These are the activations of a small neural network, seen along a few directions. Each row is one input.
In each table, some parts of the input vary, and every possible input appears once, in random order.
Descriptions start from the smaller parts, as in this example, which fits no table here: one of 5 places around a ring, together with either a single point or one of 11 places around a ring or (one of 3 separate values, together with one of 4 places along a line).
Shared parts are said once, and a part with two or three values counts as separate values.

Other details of the inputs shift rows strongly along three fixed directions, in all tables alike. That doesn't count.

A family of inputs:
x1: [ 66  18   0 -23  -5 -51 -40   6  48 -16   7  -2]
x2: [  7  31 -22  12  70 -43  -1  58  83 -11   3 -50]
x3: [ -5 -16  68 -39 -35 -26 -67  -6 -53 -42  16 -34]
x4: [ -3  -7 -11 -20  62 -55 -35 -32 -25 -58  -9 -10]
x5: [-63 -24 -22  35  65  16  60 -34 -13  11 -23  10]
x6: [ 11  22 -92  10  37  10  50  35  33  27 -17   5]
x7: [-43 -34  -7  18  47  32  56 -22 -39   5 -26   5]
x8: [-40 -32  14  -4  -9  33  30 -23 -48   9   1  23]
x9: [-11 -40  54 -14 -99  36 -18 -39 -73  26  17  25]
x10: [  2 -16 -18   0  -1  10  10 -43 -61  -5 -40  28]
x11: [-50 -34 -14  17  70  23  71 -31 -18   4 -21   7]
x12: [ 21  27  -7  29 -82  54  -5  41  13  55   6  22]
x13: [-72  -5 -23  26  60  26  56 -38 -12   1 -21  21]
x14: [ 50   4 -36   5 -74  22 -12  15   0  44   6  30]
x15: [-39  11  24 -26  57 -33 -14 -14 -15 -69  -1 -34]
x16: [ 36  41  19 -16  -7 -20 -36  56  53 -26  31 -17]
x17: [ -3  13 -49  46  22  33  56  51  51  52  -9   8]
x18: [ 69  23  -3 -20  -2 -48 -44  17  43 -18   2  -3]
x19: [ 22   5 -24  16 -26  41  38  54  27  49  -5 -14]
x20: [  0  36 -34  26 -35  43  23  48  34  46  -5   0]
x21: [ -8  -4  72 -15 -37 -34 -77 -48 -24 -33  21 -11]
x22: [ 21   1  15 -30  15 -52 -51 -33 -39 -52 -25 -22]
x23: [ 10  18  -7  10  67 -50   2  29  97  -6  22 -26]
x24: [-42   3  23 -23  83 -44   4 -35  18 -65  14 -13]
x25: [ -2 -32  -3  -6 -54  10 -15 -62 -66  10  -7  31]
x26: [ 26   3  -1   3 -76  52  11  57   3  51  19  21]
x27: [-11 -44  40   4 -53  31   6 -47 -56  25   0  11]
x28: [ 49  31  43 -21 -60 -17 -59  38  39 -13  42 -11]
Description of these inputs: one of 4 places along a line, together with either one of 2 separate values or one of 5 places around a ring.
- Changing only the place on the line of 4 turns x15 into x16. The same change can be made to x2. Which row results? => x17
- Change only the place on the ring of 5 in x27. List by row number the other rows that result. => x9, x21, x23, x24
- Change only the choice among 2 separate values in x10. List by row number the other rows that result. => x4

A family of inputs:
x29: [ 54   9  17 -27 -65 -16 -59  12 -13  -7   8  -4]
x30: [ -2  -1 -78  15  29  14  39 -27 -39  11 -53  24]
x31: [  54  -20  -18    7 -115   33  -26  -29  -65   52  -19   39]
x32: [ 41  14  57 -19 -36 -41 -79  36  26 -20  34 -39]
x33: [ -34  -49  -12   -1   45  -17   17 -107  -83  -28  -42   29]
x34: [ -7  20   3 -20 100 -59 -11  32  58 -59   9 -43]
x35: [-31 -17   2 -20   6  -8 -18 -60 -97 -44 -35   2]
x36: [-38   2 -26   2  64  13  49   5   4 -12 -14  -2]
x37: [  12  -21   35    9 -117   56   -8   -7  -47   50   13   28]
x38: [ -2 -15  -2   1 -44  23  12 -40 -21  24   3  42]
x39: [ 23   4  49  -4 -59  -2 -54  28  -3   3  17 -33]
x40: [-74 -15 -24  18  93  12  80 -33  19  -5  -6  22]
x41: [-17 -12  69 -35  49 -65 -56 -38 -13 -80  20 -31]
x42: [ -4  17 -52  18  11  47  69  48  43  44   2  18]
x43: [-49 -12 -11  16  26  35  60 -29   2  17   2  32]
x44: [ 44  54 -10   3  14 -28 -28  99  94  -3  20 -51]
x45: [ -7  26 -62  25  10  47  62  59  30  37 -15   7]
x46: [ 74  42 -21 -20  12 -45 -19  64 109  -3  33  -8]
x47: [-54 -33  44  -5  13   1 -12 -50 -81 -31 -19 -13]
x48: [ 40  13 -94  20  10  22  54  22  30  49 -33  31]
x49: [-57 -10   1  23  62   7  50 -18  32   5   6   2]
x50: [ 24  39 -48  14 -25  43  32  72  38  39  -2   3]
x51: [-58 -39  -3 -15  41  -3  20 -82 -90 -37 -30  18]
x52: [ -8  17   4 -19 101 -63 -11  28  62 -58  17 -40]
x53: [ 33  11  68 -13 -36 -43 -73  14  46 -13  46 -21]
x54: [ 64  -4  11  -7 -59 -32 -58 -29   9  10  12  22]
x55: [  5 -14  47  12 -79  31 -17   2 -18  34  18  -2]
x56: [-15  11 -42  33  13  46  67  51  47  52   1   1]
x57: [   9  -21   41   15 -116   56   -9   -7  -46   56   11   22]
x58: [-22   3  55 -26  49 -66 -73 -16 -32 -83  -3 -55]
- Changing only one part turns x38 into x29. The same change can be made to x54. Which row results? => x48
- What is each input in this table made of? => one of 5 places along a line, together with either one of 2 separate values or one of 4 places along a line
- Change only the choice among 2 separate values in x33. List by row number the other rows that result. => x46
- Change only the place on the line of 5 in x42. List by row number the other rows that result. => x36, x41, x43, x50
- Change only the choice among 2 separate values in x30. List by row number the other rows that result. => x35
